A small network was trained on made-up records. Each row is its average activation on records with the value named, seen along a few directions.
Related values have similar rows: they may be neighbours, one step apart, or belong to one group.
(in the rows, 500 means zero)
Strong random noise was added to every row along 20 fixed directions; ignore it. To show where, here is one row again and again, with new noise each time:
362 509 525 497 409 557 668 652 642 539 486 334 691 627 406 564 554 518 264 578 480 328 484 424 456 631 443 651 632 534 775 514 567
529 515 455 506 623 713 619 546 536 396 401 471 568 720 533 720 650 392 443 612 444 519 580 700 496 507 530 721 482 507 605 670 508
444 639 392 345 462 594 534 754 466 396 384 438 524 664 569 629 484 295 713 534 559 495 543 558 370 485 496 430 385 555 470 498 313
488 473 368 660 351 520 536 471 468 675 392 388 485 566 527 543 368 624 478 391 609 547 561 599 508 616 687 731 567 373 479 423 392
549 516 669 347 483 514 401 332 427 438 379 565 587 420 368 549 640 432 444 540 420 418 247 405 482 562 425 347 526 479 593 709 615
544 661 528 588 575 371 718 476 416 527 372 435 540 496 494 681 501 492 575 652 466 506 529 569 482 655 498 688 529 572 553 626 543
472 256 487 509 556 459 644 478 623 454 579 687 443 240 587 400 574 538 341 366 447 495 675 407 467 620 384 528 471 510 577 337 655
462 540 722 405 746 271 236 510 589 702 678 336 443 467 520 471 567 477 393 533 539 625 504 440 478 513 424 129 365 588 400 480 553
594 351 316 616 440 491 496 547 313 360 657 440 415 585 472 306 560 719 391 516 466 531 418 506 515 390 304 576 425 542 419 519 469
554 442 744 527 443 399 409 402 491 403 545 790 156 582 657 394 360 466 503 388 422 426 459 552 732 744 470 458 464 339 377 210 395
615 500 500 710 429 490 307 291 575 691 469 347 278 383 430 527 503 552 439 565 612 483 330 420 464 517 466 425 460 461 547 722 475
559 372 585 352 394 464 706 283 598 496 397 596 485 421 502 653 563 383 686 578 523 629 442 507 656 556 420 496 406 419 478 580 282
545 494 673 575 399 429 626 463 622 326 674 344 464 473 404 588 642 753 300 470 623 597 352 487 424 613 496 584 342 680 408 452 514
578 282 459 516 257 721 489 534 680 392 518 440 352 511 576 545 702 538 384 412 496 454 508 507 431 503 377 462 476 346 665 444 356
378 731 705 253 474 365 692 593 741 473 412 483 712 545 374 638 438 283 606 689 597 504 492 407 567 522 595 493 495 590 398 560 285
547 714 661 572 681 362 357 441 696 483 638 567 448 305 682 481 487 523 680 707 509 618 658 633 443 549 385 439 470 721 404 669 521
521 409 492 618 403 399 486 455 586 568 504 558 338 600 545 440 530 384 618 555 570 584 587 452 616 486 445 443 345 489 391 466 316
425 430 361 559 448 434 425 510 295 479 298 623 596 647 421 415 585 382 566 350 594 580 585 419 431 505 694 452 306 579 292 434 537
427 435 627 485 394 429 688 599 550 420 544 543 783 433 552 657 615 586 675 490 526 516 486 484 374 756 500 461 361 793 530 432 582
507 533 345 547 649 369 423 259 473 440 399 452 649 318 409 396 480 846 319 621 475 473 724 552 499 408 657 636 752 428 381 555 477
467 516 662 529 697 334 307 142 443 580 529 714 453 594 526 270 560 399 516 660 382 667 543 584 749 499 296 481 500 557 469 684 648
473 455 419 601 560 422 519 633 389 524 608 579 492 493 489 384 459 499 294 448 570 461 487 381 421 657 416 629 377 583 440 488 722


Zatum, 9 values:
k4: 540 505 534 429 529 555 472 559 355 360 592 760 635 596 524 348 390 548 426 440 408 485 460 615 629 480 591 709 607 416 331 473 553
k6: 630 411 471 528 502 665 337 325 358 610 629 444 496 433 464 597 678 543 446 491 447 518 343 443 445 342 399 375 518 400 697 658 733
k9: 328 525 491 370 285 551 470 534 715 314 455 402 478 703 577 503 692 412 542 559 643 557 702 554 413 527 372 382 375 536 515 355 311
k5: 534 486 498 536 334 576 486 523 614 215 383 343 330 589 270 428 554 608 315 460 529 379 300 418 475 349 594 461 474 541 424 502 249
k3: 466 548 532 355 477 490 630 821 557 314 564 424 395 513 604 430 359 532 452 401 513 524 456 622 427 612 377 556 473 550 391 361 373
k8: 547 630 601 445 548 700 254 462 611 560 299 382 483 427 399 441 409 459 325 398 483 457 354 630 456 409 666 498 721 364 549 739 515
k1: 505 316 626 517 573 488 459 157 602 644 380 472 462 456 513 559 557 523 405 576 499 595 411 611 636 697 421 507 487 430 549 708 533
k2: 534 561 599 574 686 599 485 575 321 464 523 453 596 605 635 646 484 577 843 415 370 627 443 828 469 461 651 426 444 745 490 490 625
k7: 490 537 508 561 640 629 605 529 655 562 336 410 434 491 512 617 359 422 560 486 498 473 494 670 507 550 635 610 535 558 559 577 461
The values of Zatum form 3 separate groups.
Q: List the group mates of k5, in the order listed.
A: k4, k6
Q: List the group mates of k9, in the order listed.
A: k3, k1

Fomid, 9 values:
l9: 545 542 405 475 686 631 264 284 462 538 736 659 503 504 669 572 732 361 626 582 536 691 742 526 446 295 344 415 365 464 576 569 716
l6: 257 613 565 198 560 214 517 173 107 655 130 561 663 609 270 196 396 398 434 260 356 696 496 498 709 480 624 516 733 364 469 352 584
l7: 408 716 616 644 238 437 798 507 624 275 592 798 399 478 167 252 324 363 463 379 558 399 374 107 649 192 737 733 565 656 401 310 552
l4: 338 717 575 562 688 261 299 255 527 343 760 303 385 625 572 464 465 826 678 749 570 540 636 602 517 426 397 226 434 797 403 246 466
l2: 444 518 544 386 415 345 354 737 675 387 288 774 667 387 395 307 499 261 334 483 650 357 632 235 399 626 681 406 424 469 144 555 413
l8: 829 654 827 722 406 360 450 434 327 265 578 553 325 576 624 694 649 694 869 485 350 571 515 697 586 419 712 347 484 453 280 270 396
l5: 392 670 757 233 453 418 485 806 489 493 513 654 607 591 532 575 362 254 587 332 546 467 417 404 479 679 669 353 419 508 337 265 479
l1: 416 427 691 453 573 419 622 571 615 478 584 445 395 571 501 408 372 547 388 513 385 395 359 517 669 638 361 458 533 576 570 372 450
l3: 507 159 265 443 527 764 749 473 510 453 527 571 471 551 400 293 512 431 291 353 535 813 335 653 647 331 384 891 339 553 407 760 490
The values of Fomid form a tree with 2 forks.
Q: Which values are neighbours of l9? Give them in the order they are listed.
A: l6
Q: Which values are neighbours of l3? Give them in the order they are listed.
A: l2
Q: Which values are neighbours of l7? Give them in the order they are listed.
A: l5

Zif, 9 values:
j4: 246 759 620 308 157 509 339 776 466 675 482 615 473 769 542 369 342 39 287 410 702 310 314 240 373 953 223 550 462 337 691 456 674
j6: 462 430 525 338 477 726 69 416 635 382 625 784 591 279 572 266 406 567 303 382 589 389 376 484 380 653 400 459 514 488 470 625 637
j9: 447 540 471 343 527 336 579 650 363 305 524 479 914 549 319 359 640 581 434 572 508 548 591 397 450 320 525 478 505 611 286 510 565
j1: 668 814 808 590 449 476 113 532 498 477 532 608 325 712 511 428 598 248 343 758 435 319 293 445 556 615 278 444 554 352 509 856 605
j8: 548 564 510 519 275 439 593 503 496 685 707 156 239 474 492 576 466 616 349 439 641 636 329 421 445 512 283 557 481 369 625 442 430
j5: 234 747 569 563 266 410 142 705 547 691 432 125 469 713 539 171 267 637 412 330 646 524 467 636 312 698 499 411 630 603 505 365 429
j2: 876 454 878 511 719 393 616 654 633 396 660 538 50 186 543 446 711 440 298 179 224 716 528 529 564 220 574 338 526 318 345 324 537
j3: 488 482 586 732 321 387 395 452 606 815 455 626 864 554 380 468 641 364 911 715 327 340 645 221 679 194 707 229 704 541 678 558 461
j7: 517 920 487 469 491 432 296 400 333 508 489 206 442 354 361 500 433 657 587 559 558 524 294 490 302 328 527 348 620 606 503 647 556
The values of Zif form a tree with 2 forks.
Q: How many steps from neighbour to neighbour lead from j1 to j8, at the fewest?
A: 2
Q: Which values are neighbours of j9? Give them in the order they are listed.
A: j5
Q: Which values are neighbours of j3? Give them in the order they are listed.
A: j4, j6

Geti, 9 values:
e8: 424 812 531 205 346 675 479 442 553 394 257 762 665 317 260 573 425 168 361 445 588 227 396 160 393 409 730 567 759 208 593 594 656
e7: 609 634 231 453 483 581 570 485 534 453 305 439 618 458 471 606 709 351 652 590 619 792 760 605 347 188 614 677 455 447 353 794 302
e1: 567 530 420 411 481 564 219 557 298 526 139 806 656 747 611 483 598 34 592 769 475 338 511 539 503 803 254 523 435 286 489 971 532
e2: 507 423 556 615 585 506 277 237 849 544 864 620 405 437 752 519 535 593 620 714 733 770 678 636 554 604 330 507 199 692 305 609 409
e5: 626 726 847 423 342 350 486 808 591 421 552 581 638 460 508 285 770 266 605 429 362 774 531 489 435 308 415 386 546 607 358 660 538
e9: 585 653 664 671 278 444 661 472 488 513 274 399 343 552 565 769 539 435 798 323 595 650 539 637 417 645 765 521 397 507 440 334 377
e6: 590 690 452 583 467 384 579 405 211 500 535 524 460 517 458 631 702 387 592 489 577 700 551 381 377 401 460 565 338 521 481 545 722
e4: 527 366 490 598 296 588 385 665 577 547 364 477 694 567 788 731 608 588 700 620 484 316 642 703 357 922 490 428 508 474 624 533 365
e3: 504 261 44 795 709 291 896 580 214 390 91 682 675 302 398 229 488 502 776 436 424 699 796 567 403 374 646 767 342 919 202 692 571
The values of Geti form 3 separate groups.
Q: List the group mates of e8, in the order listed.
A: e5, e4
Q: List the group mates of e9, in the order listed.
A: e1, e3
